A small network was shown many inputs. Here are its activations along a few directions, one row for each input.
Each table varies a few parts of the input and shows all the possible inputs, shuffled.
A made-up example of a description, with smaller parts first: line(4) and (point or ring(9) or (values(3) and ring(8))).
Shared parts are said once, and a part with two or three values counts as separate values.
In the rows, zero is written as 128.

Other details of the inputs shift rows strongly along two fixed directions, in all tables alike. That doesn't count.

A family of inputs:
x1: [ 97 115 157 122 131 152 121 117  95 131 133 117]
x2: [178 137  31 139  64 143 155 141  85  45 111 118]
x3: [150 154  93 135 125  97 128 135 139 107 109 119]
x4: [130 108 137 117 121 133 125 119 100 142 123 136]
x5: [116 164  96 133 133  94 132 147 160  84 103 117]
x6: [ 83 135 197 122 158 122 119 138 145 176 140 135]
x7: [112 191  80 137 162  92 143 170 178 104 133 100]
x8: [124 134 168 135 156 111 131 113 140 160 117 136]
x9: [123  97 155 119 140 149 118 132 120 169 135 137]
x10: [145 155  90 135 123  96 157 142 135 105 116 128]
x11: [139  65 133 128  70 193 110 121  46 131 131 141]
x12: [133 115 167 131 139 144 126 101 117 148 123 136]
x13: [120 104 172 118 147 151 130 118 139 171 152 135]
x14: [117 115 169 127 159 131 139 131 142 179 137 143]
x15: [154 115  66 123  99 145 123 147 109 102 129 118]
x16: [147 156  75 147 123  89 146 141 154  86 105 133]
x17: [153 141  72 146  89 122 146 155 110  93 123 132]
x18: [120 101 177 124 126 153 123 113 117 163 153 144]
x19: [133 177 129 131 160  78 141 125 184 131 128 122]
x20: [123 118 149 123 140 121 115 108 148 140 132 135]
x21: [110 117 190 126 165 119 123  99 159 166 140 145]
x22: [144 158  88 119 130  89 135 139 145 112 128 123]
x23: [128 106 137 121 112 142 112 126 106 149 143 138]
x24: [147 163  61 135 124  79 128 140 163  84 116 126]
x25: [107 171 130 121 148  92 139 148 160 122 121 114]
x26: [116  82 146 131  99 197 101 100  59 107 118 112]
x27: [124 122 162 128 156 137 143 130 147 167 141 139]
x28: [132 180 109 117 150  74 141 135 181 132 137 122]
x29: [113 137 186 115 165 109 137 109 159 173 148 137]
x30: [149  79 113 138  70 193 129 122  56 109 134 139]
x31: [113 121 170 112 165 129 124 125 162 185 152 133]
x32: [127 103 152 121 110 156 113 116 110 151 149 135]
x33: [ 96 109 170 118 146 156 122 141 126 154 133 122]
x34: [172 104  60 132  63 166 116 121  77  60 111 108]
x35: [122 112 141 128 135 116 117 117 134 139 117 141]
x36: [ 96 196 123 138 166  77 135 160 180 133 144 115]
x37: [116 110 151 123 118 153 116 119 101 120 108 114]
x38: [140  57 144 136  89 195 117  92  63 112 116 145]
x39: [107 147 114 140 143 112 123 129 145  96 119 120]
x40: [164 147  62 132 100 112 121 137 124  82 112 111]
Each input here is: line(5) and (values(2) or ring(6)).
Q: Changing only the line(5) part turns x24 into x15. The same change can be made to x38. Which row results?
A: x27
Q: Which other rows agree with x34 in the line(5) part? List them by row number.
A: x3, x8, x12, x19, x26, x37, x40
Q: Which other rows agree with x36 in the line(5) part? List them by row number.
A: x6, x11, x17, x18, x23, x30, x32
Q: Which other rows does x10 become when the ring(6) part takes its other values? List them by row number.
A: x2, x4, x22, x28, x29

A family of inputs:
x41: [159  83  98 138  85 186 119 131  85 114 141 131]
x42: [166 177  36 145  88  71 154 153 143  70 118 131]
x43: [128 160 135 118 164  93 140 142 187 172 147 128]
x44: [114 102 165 141 117 172 132  88 100 105 121 127]
x45: [165  88  99 113  82 178 118 118  76 105 140 129]
x46: [155 172 112 138 156  61 149 128 174 135 111 140]
x47: [137 128 144 118 137 120 144 128 127 153 142 147]
x48: [143  84 132 122  88 158 105  99  92 132 139 139]
x49: [ 90 200 142 132 177  71 131 153 182 134 123 111]
x50: [ 88 138 178 120 158 119 117 135 143 148 125 118]
x51: [140 168  24 141 107 105 135 165 145  34 104  86]
x52: [103  94 145 127 104 185 104 116  56 113 121 102]
x53: [124 121 166 136 152 123 143 135 146 177 146 153]
x54: [101 111 149 125 129 149 109 130 117 123 120 125]
x55: [ 66 118 213 113 194 118 106 107 160 187 131 137]
x56: [148  86 156 118 128 148 111  94 114 153 120 139]
x57: [150 146  85 131 112 119 158 153 128 121 127 131]
Q: What do these inputs look like to the network?
A: point or line(6) or (values(2) and line(5))
Q: What sort of input is x51?
A: line(6)

A family of inputs:
x58: [103 153 156 124 173  95 123 142 172 165 141 122]
x59: [122  82 154 121 108 167 103 109  77 142 126 134]
x60: [109 117 169 131 143 148 122 119 128 146 129 129]
x61: [159 136  37 138  86 144 132 144 108  49 114 105]
x62: [154 101 121 129 114 144 139 129 106 137 119 141]
x63: [114 110 171 131 136 139 121 104 120 148 121 136]
x64: [150 158  68 128 113  98 131 138 144  85 114 115]
x65: [112  80 158 126 105 193 120 114  72 132 130 130]
x66: [161 114 105 127  94 153 138 122 100 121 145 131]
x67: [120 141 128 133 132 112 142 127 132 120 123 129]
x68: [130 156 105 131 125  99 136 143 133 111 123 125]
x69: [103 123 172 121 147 135 121 134 127 160 139 131]
x70: [113 163 131 119 164  92 128 138 182 145 134 118]
x71: [145 129 108 133 119 114 132 137 148 125 139 146]
x72: [125 158 137 127 161  86 129 122 171 134 125 128]
Q: What do these inputs look like to the network?
A: values(3) or (values(2) and ring(6))
Q: Which other rows does x65 become when the values(2) part takes its other values? List them by row number.
A: x67
Q: Which other rows does x72 become when the values(2) part takes its other values? List them by row number.
A: x61

A family of inputs:
x73: [179  48  93 114  44 206 105 117  17 124 130 133]
x74: [133 123  32 125  79 158 102 163 108  32 106  91]
x75: [102 223  94 128 176  40 119 177 201 115 116  98]
x76: [139 227 117 132 188  12 189 168 226 169 135 147]
x77: [123 147 189 139 180 108 172 132 178 201 155 167]
x78: [151 133  57 152  79 124 113  99 102  13  69 102]
x79: [142 105 138 115 148 119 119 130 167 185 155 149]
x80: [118 181  52 140  98 103 134 161 120  48 117  99]
x81: [ 66  92 220 144 147 190 128 115  96 157 128 129]
x82: [130 106 179 119 120 131 130 114 112 186 157 160]
x83: [136 107 194 108 171 135 128 101 171 215 175 147]
x84: [160  34 193 125 112 169 105  37  73 157 110 172]
x85: [ 80 105 193 126 143 152 125 124  91 149 116 125]
x86: [133 161  43 128 107 146 123 152 129  40 124  74]
Q: Changing only one part turns x77 into x81. The same change can be made to x73. Which row results?
A: x75
Q: What do these inputs look like to the network?
A: values(2) and (point or line(6))
Q: Which other rows does x84 become when the values(2) part takes its other values? List them by row number.
A: x78
